Here are a small network's activations along a few directions, averaged over the inputs that share one value of a field.
Values that are neighbours, or in one group, have similar rows; names and order tell nothing.
Strong random noise was added to every row along 3 fixed directions; ignore it. To show where, here is one row again and again, with new noise each time:
[ 100   72   58 -120  138  -73  129  -99    2  105   52 -125   36  247
  176 -177   43]
[  59  289  294  118   -3   39  622  255   20  149  131  213  -34   83
  -81 -335  -49]
[  89  193   11 -227  211  143   -5 -203 -309   68  150 -192 -207  278
  237 -293  122]
[  58   -8   78  265   44  401  -20   25   39 -150   92   23 -343  101
  -19  140  435]
[  58  342  338  104  -17  -23  746  306   25  201  137  256   21   74
 -101 -415 -134]


Field B:
b10: [ 124 -257 -167  314  -10   87 -395 -191  458 -306 -140  -79  -84  198
   11  561  410]
b12: [ -70  -62  137 -115 -201 -139  -59  219  -36  -35    9 -101  373 -157
 -272  135 -356]
b3: [-154 -175 -267 -147 -184 -111 -343 -270  -96  -95 -155  -49  198 -182
  154   74 -267]
b8: [ -82  -85  162  134 -123 -401  379   38  547  319 -164  320  254  -88
 -138  -58 -177]
b6: [ -35 -305 -186   20  -13 -665 -202  -49  325   80 -294  -86  670 -221
   86  292 -471]
b9: [  48 -329 -150 -142   68  122 -351   59 -130 -113    8 -216    6 -148
 -214  346 -125]
b1: [  13 -195  260  603 -213  -90  535  519  887 -279  -42  363  149 -108
 -322  400  210]
b5: [ -38 -125 -141 -306  -38 -181 -264 -206  -19   88 -247  -80  123 -311
  -32  122 -155]
b2: [-145   64 -312   -1   82  271 -380 -215 -499  -71  116    0 -547  -20
  167  -84  498]
b4: [  52   62  155  368 -190  357    4  414 -416 -125  -45  -21 -117 -240
 -272   45 -211]
b7: [  86  145  241  211   22   66  496  242  235   35  111  202   37  100
 -102  -76   15]
b11: [-197  111 -125 -222  -12  -70 -104  -84   45  104   59  214  -70   31
  142 -204  152]
B is arranged as 4 separate groups.
Q: Which other values are in the same group as b9? Give them in the order they are listed.
A: b12, b4
Q: Which other values are in the same group as b5? Give them in the order they are listed.
A: b3, b6
Q: Which other values are in the same group as b8? Give them in the order they are listed.
A: b2, b11

Field T:
t4: [  -8 -234 -274 -164   68 -322 -246 -215  285   38  -34 -110  251  216
  254   48  -61]
t3: [ -25  530  321 -106  -18  453  319   74 -400  -15  300  149 -376  226
   40 -502  246]
t8: [ -12 -175 -196 -327  -25   26 -336 -306 -165   35 -162 -167   76 -144
   65   62 -129]
t5: [  89    8   43 -295  158 -167 -153   80 -363  186  -28 -337  231  155
  144 -221 -240]
t10: [ -96 -438 -147  280  -84 -401 -298  -44  523  -34 -319 -152  477 -247
   60  563  -58]
t12: [ -92 -319   47  275 -216   20 -215   54  236 -261  -94 -108   60   11
 -189  416   45]
t2: [ 129    3  -86  -99  261 -110   35 -275    8   27  -44 -217   58  244
  362  -58  158]
t11: [ 271 -161   85  226  -86  237   35  373  248 -213   24  -67 -107  -76
 -303  386   13]
t7: [ 148  143  229   77   97   23  390  -29  257   21   75  163  -25   76
 -173  -85   69]
t6: [-102   35 -195  186   81  266 -268  -48 -313  -56   70   77 -526 -108
   17   53  489]
t9: [-262  341  -86   97 -124  794 -328   53 -729 -309  256  356 -714 -297
 -147    6  254]
t1: [ -43 -300 -125  168  -44 -154  -92 -107  498   21 -126   94   41  -42
  -43  240  115]
T is arranged as 4 separate groups.
Q: Which other values are in the same group as t10? Give them in the order they are listed.
A: t8, t9
Q: Which other values are in the same group as t12? Give them in the order they are listed.
A: t5, t11
Q: Which other values are in the same group as t3? Give them in the order they are listed.
A: t2, t7
